Here are a small network's activations along a few directions, averaged over the inputs that share one value of a field.
Related values have similar rows: they may be neighbours, one step apart, or belong to one group.
(in the rows, 500 means zero)
Strong random noise was added to every row along 8 fixed directions; ignore it. To show where, here is one row again and again, with new noise each time:
[504 500 442 609 544 423 555 599 450 452 624 397 487 442 535 609 465 548
 378 617 675 571]
[477 560 324 390 536 595 507 605 389 328 458 445 542 485 468 607 540 544
 342 595 651 586]
[400 526 440 394 349 602 350 536 397 600 318 710 558 538 661 597 498 500
 434 573 420 489]
[454 559 492 461 475 522 587 529 548 373 614 342 637 538 559 630 492 533
 268 511 629 608]
[530 515 441 583 536 458 582 543 505 411 587 452 508 477 418 556 555 513
 525 497 650 576]
[433 400 457 588 421 404 455 618 486 628 473 754 657 435 469 545 403 458
 592 369 454 565]
[473 367 420 433 696 482 358 646 517 746 362 604 533 349 661 421 409 548
 304 417 461 339]
[334 490 263 325 523 533 502 528 582 664 510 501 520 357 972 577 601 408
 299 589 519 435]
[529 605 596 611 274 509 502 437 366 337 549 489 461 694 370 671 565 504
 606 668 569 634]
[503 396 198 384 764 504 427 670 422 571 379 554 417 296 542 432 563 481
 446 519 578 393]


Field C:
c3: [508 540 526 481 554 581 366 588 308 459 430 419 436 507 486 492 306 672
 241 727 507 511]
c13: [517 448 282 308 660 542 427 661 251 324 425 329 495 471 459 565 461 557
 228 691 589 526]
c18: [461 427 696 653 445 390 463 483 522 568 616 510 546 520 394 481 317 465
 539 478 366 515]
c14: [486 540 446 471 476 561 588 428 564 580 461 559 478 422 729 432 540 493
 567 489 472 466]
c16: [471 589 404 227 520 617 567 574 450 108 561 243 692 563 369 604 474 507
 151 469 611 630]
c17: [485 464 626 625 524 374 601 408 725 526 723 387 521 469 505 474 486 435
 536 337 498 443]
c2: [521 557 320 591 665 572 648 702 478 362 458 576 489 286 346 459 368 671
 497 483 716 574]
c5: [558 446 504 379 586 527 398 435 425 548 371 478 433 550 395 367 600 476
 577 502 360 454]
c10: [491 477 609 366 381 432 516 303 633 526 634 387 554 624 603 441 627 299
 596 395 317 473]
c6: [523 565 603 608 390 601 473 518 455 541 361 669 511 523 464 465 338 661
 577 493 437 523]
c11: [364 477 248 379 455 527 510 613 480 494 451 645 641 394 605 601 530 413
 488 463 537 589]
c7: [574 492 441 585 637 397 660 591 534 431 650 345 448 380 488 477 459 489
 509 497 668 444]
c9: [426 632 405 569 402 571 672 456 600 425 549 549 589 466 499 564 566 600
 579 458 604 716]
c12: [512 597 320 475 520 544 603 602 427 265 507 513 637 399 356 513 453 601
 441 493 656 747]
c4: [311 431 484 294 399 526 437 397 518 566 546 436 510 562 684 584 520 309
 429 587 305 517]
c15: [467 540 480 370 561 653 356 496 450 540 290 560 419 513 522 489 559 533
 416 548 451 408]
c1: [658 550 494 536 554 533 501 565 384 438 392 521 396 462 391 426 456 630
 538 584 594 450]
c8: [398 455 397 414 459 439 624 462 596 508 641 441 467 438 679 530 550 250
 556 512 434 436]
Each value of C is a pair of two hidden parts, and every pair occurs once (6 first parts, 3 second parts).
Q: Changing only the second part turns c11 into c7. c4 has the same second part as c11; what does that change turn c4 into?
A: c2
Q: Changing only the second part turns c1 into c13. c8 has the same second part as c1; what does that change turn c8 into?
A: c15
Q: Changing only the second part turns c6 into c3. c14 has the same second part as c6; what does that change turn c14 into?
A: c12

Field W:
w2: [408 512 641 491 319 559 542 400 581 449 529 548 597 601 407 522 414 450
 633 397 340 517]
w14: [359 437  55 413 433 538 501 512 411 475 431 781 432 405 408 566 799 216
 974 551 478 652]
w3: [565 798 296 336 507 787 546 452 500 377 288 583 420 419 670 514 764 651
 437 562 730 440]
w1: [501 532 560 557 334 491 602 603 484 460 525 618 676 490 477 559 306 514
 482 412 530 611]
w11: [534 575 697 412 433 559 584 304 705 599 530 383 560 562 759 386 560 539
 466 412 396 420]
w6: [511 434 531 623 598 462 578 561 647 698 436 735 654 323 523 347 355 634
 590 218 458 548]
w4: [516 299 413 412 513 360 344 531 320 622 450 485 446 538 585 526 522 349
 485 642 373 413]
w9: [501 439 661 496 525 567 138 491 412 816 286 669 280 529 657 409 413 516
 428 651 262 202]
w13: [624 588 584 665 574 453 557 446 540 575 549 391 315 521 634 516 645 614
 517 580 709 382]
w8: [514 515 511 580 484 440 530 349 558 528 572 504 432 485 535 426 632 487
 705 446 470 544]
w15: [477 534 529 448 540 528 646 376 582 344 606 282 467 560 407 440 546 438
 538 517 487 571]
w12: [505 565 537 506 441 437 602 415 606 338 682 329 451 549 480 527 640 342
 520 491 532 458]
w17: [447 682 328 419 539 738 515 380 576 484 349 655 435 399 560 447 722 635
 606 467 570 524]
w10: [629 520 483 378 437 429 428 280 341 368 611 184 141 724 569 493 803 300
 650 915 463 393]
w7: [496 392 542 675 474 315 464 432 526 762 578 532 384 503 704 522 563 456
 583 645 445 490]
w16: [469 600 381 575 574 577 701 622 711 508 508 619 626 310 556 481 411 577
 517 269 682 533]
w18: [352 574 750 603  94 460 528 261 666 690 630 619 512 711 827 695 634 336
 648 523 364 477]
w5: [449 451 293 347 581 570 416 519 404 461 380 532 348 502 385 531 693 357
 575 571 455 422]
Each value of W is a pair of two hidden parts, and every pair occurs once (6 first parts, 3 second parts).
Q: Changing only the second part turns w12 into w18. w10 has the same second part as w12; what does that change turn w10 into?
A: w4
Q: Changing only the second part turns w9 into w5. w3 has the same second part as w9; what does that change turn w3 into?
A: w13
Q: Changing only the second part turns w17 into w15. w8 has the same second part as w17; what does that change turn w8 into?
A: w6
